A small network was shown many inputs. Here are its activations along a few directions, one row for each input.
Each table varies a few parts of the input and shows all the possible inputs, shuffled.
Descriptions start from the smaller parts, as in this example, which fits no table here: one of 8 places around a ring, together with either a single point or one of 9 places along a line or (one of 3 separate values, together with one of 6 places along a line).
Shared parts are said once, and a part with two or three values counts as separate values.

Other details of the inputs vary at random and push rows far along two fixed directions, the same in every table; ignore that.

Table:
r1: [-40  -7  -8   4  12 -13  15  -9  -8  10  27   2 -16  30]
r2: [-25  14   1  21 -39 -55  28  16   1 -10  17  40  -7  16]
r3: [ 78  41  18  -8 -59 -26 -24   7  58 -48 -77  31  22 -77]
r4: [ 56 -10   1 -31  52  83 -45 -44  11  11 -34 -64  13 -44]
r5: [ 57 -25 -22   3   8  36 -17 -13  13   8 -20 -32  17  -6]
r6: [ -8  11   5  21 -52 -52  37  52  -9 -10  -5  62  -4  26]
r7: [ 97   9 -20  19 -54 -19 -18 -24  45 -20 -74   1  -4 -36]
r8: [-80  20  38 -11  -3 -20  36  71 -43  -3  45  58  12  20]
r9: [-61 -16  -7  -4  33   2   5 -15 -25  17  54 -17 -10  33]
r10: [ 78  40  17  -8 -59 -27 -24   9  60 -48 -78  31  23 -75]
r11: [ 27  13  15 -36  23  38 -39 -23  27 -16 -30 -25  17 -55]
r12: [-25  26   7  40 -53 -80  40  19   7 -13   3  51 -24  18]
r13: [-60   0  26 -26  38  27   5  31 -40  10  41   3  13  10]
r14: [ 55 -15 -26   2  19  29 -37 -68  26  10 -21 -62   0 -23]
r15: [-49 -20  -1  -7  37  22   9  10 -43  27  46 -13  -3  40]
r16: [-29  -6  13 -53  73  64 -35 -27   3   5   4 -44   3 -22]
r17: [-43 -38 -11 -13  55  51   7   8 -31  27  50 -26   4  40]
r18: [ 70 -19 -19  -2  25  53 -30 -45  10  17 -32 -56   2 -17]
r19: [ 47 -16 -23   6  41  44 -40 -90  22  19 -18 -85 -21 -23]
r20: [-37   7  23 -20  24  18  11  29 -23   6  13  14   7   5]
r21: [  6 -23 -11  -7  35  39 -16 -19 -21  24  12 -40   2  14]
r22: [-63 -25 -13 -13  53  24   0 -29 -24  23  53 -33 -19  36]
r23: [ -5   1  -2  22 -48 -42  46  62   2 -11  -3  65   5  31]
r24: [-11  21  24 -31   6   8 -13  11  16 -23 -13  14  11 -35]
r25: [-44 -41 -14 -15  56  50   6   9 -31  26  46 -25   0  44]
r26: [ 89  19 -12  27 -70 -38  -8  -9  41 -23 -65  18   3 -36]
r27: [-21   9   1  15 -38 -46  24  29  -7 -10   6  43  -8  18]
r28: [ 51  -4 -17  18  12  13 -33 -70  24   9 -20 -62 -12 -26]
r29: [ 36   7 -12  18 -28 -22   0 -24  27 -10 -21   2  -6 -14]
r30: [-10   6   3  17 -33 -37  33  40 -12   0  -3  46  -6  30]
r31: [ -8  11   7  23 -54 -56  33  56 -13 -10   2  60   2  25]
r32: [-57 -18  -5  -7  25   1   2   6 -33  15  43  -8  -8  37]
r33: [-19  15   1  20 -53 -64  34  40  -1 -14  -7  61 -12  24]
r34: [-18 -51 -21 -24  84  87 -23 -28 -29  39  43 -73   9  27]
r35: [-18  34  34   2 -44 -38  33  66  -9 -22  -4  71  15 -10]
r36: [-12  19  20 -33   5   6 -14  11  18 -24 -17  16   7 -32]
r37: [-87  13  13  26 -14 -60  43  23 -26   1  57  39 -26  41]
r38: [ 60 -23 -21   3   9  40 -14 -16  14   9 -20 -32  15  -9]
r39: [-58 -19  -6 -10  33   9  -1  -1 -36  18  46 -15  -8  35]
r40: [-63  -5   1  12  25 -14   9 -18 -26  16  54 -17 -22  29]
r41: [ 65  32  18   7 -53 -21  -2  27  25 -26 -56  34  25 -48]
r42: [ 79  13 -14  32 -27 -14 -21 -60  41  -6 -45 -33 -11 -40]
Each input here is: one of 6 places along a line, together with either one of 2 separate values or one of 5 places along a line.
The inputs of r21 and r30 match in every part but the place on the line of 6. If r13 is changed in the same way as r21 into r30, which row does it become? -> r20
The inputs of r35 and r41 match in every part but the place on the line of 6. If r29 is changed in the same way as r35 into r41, which row does it become? -> r14
Change only the choice among 2 separate values in r13. List by row number the other rows that result. -> r3
Change only the place on the line of 6 in r28. List by row number the other rows that result. -> r12, r19, r37, r40, r42

Table:
r43: [-75  13  12   9 -12 -41  37  43 -25  -8  40  42 -13  37]
r44: [-23 -19 -11 -16  40  33  -9 -19 -16  15  19 -33  -9  18]
r45: [-54   0  40 -75  81  80 -31  18 -22   3  22 -20  27 -29]
r46: [ 98  19 -14  25 -76 -40  -6  -5  55 -31 -72  27   7 -41]
r47: [ 84  17  -7  21 -34  -8 -19 -32  29  -9 -56 -13   1 -39]
r48: [ -5  16   7  22 -42 -39  35  41  -5  -9   3  53   2  15]
r49: [ 49  -6 -20   1  22  39 -38 -59  12   6 -19 -61   5 -26]
r50: [-57  10  15  17 -34 -55  44  62 -25  -5  25  66  -6  39]
r51: [-53  -8   4  -3  22  -4   9   7 -17   8  42  -4 -10  24]
r52: [-34 -32  -7 -15  59  45 -14 -17 -28  30  38 -45  -4  26]
r53: [ 19  24   4  25 -79 -78  28  34  27 -28 -27  67   0  -6]
r54: [ 87 -11 -19  -6  16  40 -40 -70  39   8 -53 -61  -4 -41]
r55: [-36 -24  -5  -5  37  28   2  -3 -24  21  40 -18   5  24]
What do these inputs look like to the network? -> either a single point or (one of 2 separate values, together with one of 6 places along a line)
Change only the choice among 2 separate values in r55. List by row number the other rows that result. -> r48
Start at r55 and move only the place on the line of 6, one step at a time. The first step leads to r52. Which rows follow, in order? -> r46, r53, r51, r49

Table:
r56: [ 12  -7  -2 -17   7  18 -12   5   7  -4 -16  -2   1  -2]
r57: [-48   1   3 -15  15  -8  -1  -4  12 -12  24   3  -8   2]
r58: [ 22  -7   0 -27  45  56 -32 -37  -8  17 -19 -48   0 -18]
r59: [ 47  30   4  11 -38 -29  -4 -26  40 -22 -52  14 -16 -38]
r60: [ 10   6   1  21 -31 -21  23  25   6  -6   7  27  12   2]
r61: [ 19 -13 -10  -9   9  20  -6   0  11   3 -18  -8   2   4]
r62: [-50 -31 -20  -7  32   4   3 -10 -19  14  37 -15 -17  46]
r63: [ 12  17  -2  -1 -25 -28  -1  -9  41 -24 -36  19 -10 -22]
r64: [ 21 -24 -26   3  28  29 -30 -57   0  17  13 -60   0  -3]
r65: [-25   6  13  -4  -3  -9   6  25 -15  -3  23  15  14   3]
r66: [-51  -3  14 -24  35  23  -7   8 -31  10  42 -11  14   5]
r67: [ 56   0  -8  16 -16   6   7  -8  15   2 -36   0  -3  -8]
r68: [ 20  11   1  14 -56 -40  21  42  20 -27 -19  54  12  -5]
r69: [-36 -12   6  11  35  22  17   5 -36  27  44 -19  -4  28]
r70: [-42 -18   2 -26  38  28  -8  12 -17   7  31 -12   9  16]
r71: [-87   9  20 -16 -14 -38  35  73 -30 -12  34  70   0  37]
r72: [ 73  26   7  34 -56 -30   6   7  19 -10 -49  19  10 -32]
r73: [-65  15  21  14 -35 -56  49  71 -27 -10  45  71  10  32]
r74: [ 16   2  -4  18 -46 -34  27  41  20 -21  -8  48  10   7]
r75: [ 64  11  -3  14 -32  -9   3  -2  19  -6 -52  11   0 -18]
r76: [-41 -14  -8  14  27   1   1 -22 -36  28  44 -31 -15  31]
r77: [-62   3  10 -16  38   8  -5 -20  -7   6  45 -18  -7   4]
r78: [-46 -31 -22  -6  27   7  -5 -13 -17  11  46 -21  -9  35]
r79: [ 45 -24 -21  -6  22  44 -14 -23  21   9 -25 -33   1  -2]
r80: [-39  23  22  10   1 -27   9  -5  -6  -3  20   7 -17  -3]
r81: [ 42  -4  -1 -13  24  39 -25 -29   3  11 -30 -35  -2 -16]
r82: [ 28 -24 -27   2  34  34 -27 -61  -2  25  -8 -62 -17   6]
r83: [ 53  18  10  12 -18   4 -14 -10   5   1 -33 -12   7 -32]
r84: [ 12  35  25  16 -50 -41  14  33  -8 -15 -20  43   7 -22]
r85: [ 40  -2  -4 -20   2  26 -30 -12  22 -13 -31 -16  17 -35]
The inputs of r58 and r71 match in every part but one. If r82 is changed in the same way as r58 into r71, which row does it become? -> r62
What do these inputs look like to the network? -> one of 5 places around a ring, together with either one of 2 separate values or one of 4 places along a line
List by row number the other rows that have the place on the ring of 5 in common with r64. -> r60, r65, r66, r73, r77
Change only the place on the line of 4 in r61. List by row number the other rows that result. -> r56, r71, r79
